A small network was shown many inputs. Here are its activations along a few directions, one row for each input.
Each table varies a few parts of the input and shows all the possible inputs, shuffled.
Descriptions start from the smaller parts, as in this example, which fits no table here: ring(5) and (point or line(11) or (values(2) and line(6))).
Shared parts are said once, and a part with two or three values counts as separate values.

Other details of the inputs vary at random and push rows far along two fixed directions, the same in every table; ignore that.

A family of inputs:
R1: -18; 39; -19; -11; -15; -47; -8; -4; 10; 17; 5; 7; -5; 23; -25; -8
R2: 49; -23; 60; 7; 13; 28; 9; 37; 9; -18; -1; 33; -5; -24; 18; -4
R3: -34; 21; -32; -18; -13; -19; 5; -16; 13; 19; -4; -12; 10; 3; -20; 9
R4: -31; 37; 6; 0; -21; -38; -11; -13; -2; 21; 18; -7; -1; 33; -18; -4
R5: -22; 13; -59; 13; -14; -32; 18; 10; -3; -5; -2; -22; 3; 36; 4; 9
R6: -1; -30; -44; 27; -5; 26; 52; 10; -11; -28; -13; -27; 8; -21; 36; 29
R7: 9; 22; 52; -37; 7; -3; -8; -16; 31; 20; 5; 33; -18; -23; -31; 0
R8: 42; -44; 19; 21; 22; 48; -4; 17; -20; -31; -6; 8; 5; -28; 35; -11
R9: -32; 32; -25; -3; -8; -49; 8; 5; -5; 11; 4; -5; -17; 13; -8; -13
R10: -17; 8; -39; -4; 6; -25; -26; -21; -13; 10; -5; -15; 5; 18; -11; -13
R11: -24; -6; -71; 11; -8; -4; -9; -5; -16; 3; -9; -27; 26; 27; 4; -7
R12: -2; 18; 40; -37; 12; -14; -8; -20; 25; 15; 4; 15; -25; -17; -23; 4
R13: 8; -34; -18; 42; -5; 41; -3; -1; -32; -19; -1; -31; 26; 19; 25; 7
R14: 45; -37; 53; 6; 30; 41; -20; 11; -4; -20; -5; 25; -5; -30; 18; -16
R15: 9; 10; 32; -25; 24; -14; -45; -19; 1; 8; 5; 13; -16; -3; -19; -26
R16: 16; -23; -46; 31; -27; 23; 38; 42; -6; -18; -11; -11; 37; 16; 23; 13
R17: 9; -20; 30; 13; -15; 45; 19; -1; 1; -2; 8; -7; 4; -6; 10; 28
R18: -5; 15; 59; -36; 20; -8; -8; -16; 22; 18; 7; 29; -33; -35; -18; 2
Description of these inputs: values(3) and (point or line(5)).
Q: The inputs of R12 and R15 match in every part but the values(3) part. If R6 is changed in the same way as R12 into R15, which row does it become?
A: R8
Q: Which other rows does R18 become when the values(3) part takes its other values? List them by row number.
A: R2, R14
Q: Which other rows does R1 become when the values(3) part takes its other values? List them by row number.
A: R7, R10

A family of inputs:
R19: 34; 11; 56; -29; 16; 3; -36; -5; 9; 7; -1; 42; -17; -24; -23; -36
R20: -10; -11; -26; 20; 5; 1; -2; 14; -14; -13; -3; -20; 1; 13; 18; -3
R21: -30; 23; -26; 1; -10; -33; 12; -15; 0; 5; 5; -11; -8; 23; -7; 20
R22: -30; 34; 6; -13; 6; -53; -40; -34; -2; 22; 11; 0; -22; 20; -28; -17
R23: -29; 28; -34; -12; -7; -31; 7; -4; 11; 10; 0; -13; 3; 13; -17; 3
R24: 18; -12; 14; 4; 0; 14; 23; 22; 8; -14; -8; 6; 8; -8; 14; 15
R25: -19; 32; 3; -17; -4; -40; -2; -12; 8; 13; 0; 15; -19; -10; -16; -4
R26: -22; -25; -34; -2; 23; 17; -14; -36; -14; -12; -6; -36; -1; -17; 18; 12
R27: 27; -35; 2; 21; 9; 34; 7; 26; -13; -29; -9; -3; 17; -3; 26; -1
R28: -34; 17; -19; 11; -18; -22; 15; -12; -1; 9; 9; -18; 1; 8; -4; 12
R29: 27; -19; 10; 16; -3; 41; -4; 7; -11; -11; -2; -4; 20; -3; 10; -4
R30: -6; -8; -35; 3; -14; 4; 22; 2; 7; 0; 0; -11; 16; 15; 3; 24
R31: 2; -9; -22; 12; -11; 0; 26; 8; 4; -9; 0; -20; 6; 13; 9; 24
R32: -6; -12; -36; 8; -9; 13; 22; 18; 8; -8; -10; -7; 20; 5; 9; 20
R33: -14; -1; -17; 10; -18; 0; 25; 2; -5; 1; 1; -18; 10; 9; 5; 18
R34: 25; -28; 22; 31; 4; 42; 6; 12; -19; -17; 0; 3; 15; -8; 25; 2
R35: 18; 13; 74; -31; -5; 16; -12; -1; 23; 25; 7; 44; -3; -25; -23; -2
R36: 18; -24; 6; 26; 11; 21; -3; 17; -10; -23; -6; 0; 9; -7; 21; -2
R37: -3; -16; -37; 19; 4; -4; 5; 9; -20; -13; -4; -18; -1; 6; 21; -11
R38: -20; 11; -38; -1; 3; -37; -14; -9; -14; 9; -6; -17; -6; 11; -7; -18
R39: 23; -2; 57; -11; 9; 17; 11; 21; 19; -4; 5; 29; -16; -21; 6; -3
R40: 7; -16; -36; 20; 6; 19; 7; 11; -10; -18; -9; -17; 23; 14; 18; -5
R41: -29; 39; 12; -25; -6; -44; -10; -17; 14; 23; 16; 5; -30; 15; -21; 4
R42: -29; 23; 11; -8; -2; -26; -29; -19; -11; 24; 15; -4; -17; 11; -15; -21
R43: 5; -2; -26; 6; -14; 7; 20; 4; 7; -9; -4; -16; 9; 14; 3; 24
R44: 23; 2; 48; -15; 16; -5; -30; -6; 5; 8; 10; 18; -14; 2; -17; -15
R45: -8; -17; -40; 12; 1; 8; -6; 7; -6; -5; -11; -14; 21; 13; 7; -3
R46: -27; 19; -46; -16; -11; -32; 9; -4; 3; 16; -2; -1; 4; 3; -15; 5
R47: 19; -1; 65; -3; -8; 28; 10; 11; 13; 4; 8; 21; -14; -23; 4; 2
R48: -24; 19; 4; -17; -8; -14; -33; -24; -6; 29; -1; 4; 2; 12; -22; -17
R49: 5; -29; 14; -4; 25; 42; 22; -10; 5; -13; -9; -10; -13; -39; 5; 28
R50: 33; -37; -5; 19; 3; 39; -4; 12; -1; -13; -4; -1; 20; 4; 14; 7
R51: 8; -23; -27; 30; 3; 19; 9; 11; -17; -18; 5; -21; 4; 21; 28; 8
R52: 25; 21; 69; -35; 11; -14; -7; 2; 23; 16; 3; 45; -23; -30; -20; -16
R53: -24; 48; -7; -37; -4; -49; -7; -21; 16; 24; 1; 13; -17; 0; -37; -16
R54: -4; -16; -23; 22; -8; 15; 5; 1; -25; -10; -1; -22; 19; 15; 16; 2
R55: 26; -21; -1; 22; 11; 18; 1; 14; -16; -19; -6; 8; 4; -14; 21; -7
R56: 15; -2; 15; 4; -15; 26; 21; 6; 9; -3; -1; 1; 15; -7; 3; 11
R57: -21; 18; -33; -6; -3; -32; -23; -25; -4; 9; 3; -21; 1; 29; -20; -10
R58: 23; 11; 64; -27; 9; -3; 1; 10; 19; 7; 8; 42; -29; -30; -6; -15
R59: 34; -11; 62; 1; 6; 24; 8; 23; 18; -14; 1; 34; -4; -34; 5; 6
R60: -26; 7; -47; -10; -3; -27; -19; -15; -8; 12; -8; -7; 4; 12; -12; -20
Q: The inputs of R30 and R50 match in every part but one. If R46 is changed in the same way as R30 into R50, which row does it become?
A: R60
Q: The inputs of R34 and R28 match in every part but one. If R38 is changed in the same way as R34 into R28, which row does it become?
A: R52
Q: What is each input in this table made of?
A: values(2) and (point or (line(4) and line(5)))
Q: Which other rows does R56 become when the values(2) part takes its other values? List them by row number.
A: R29
Q: A walk changes only the line(5) part. It starts at R32 and steps to R23. List the rest of the walk in order.
A: R24, R59, R39
Q: Which other rows does R41 become when the line(4) part takes its other values? List them by row number.
A: R39, R47, R58
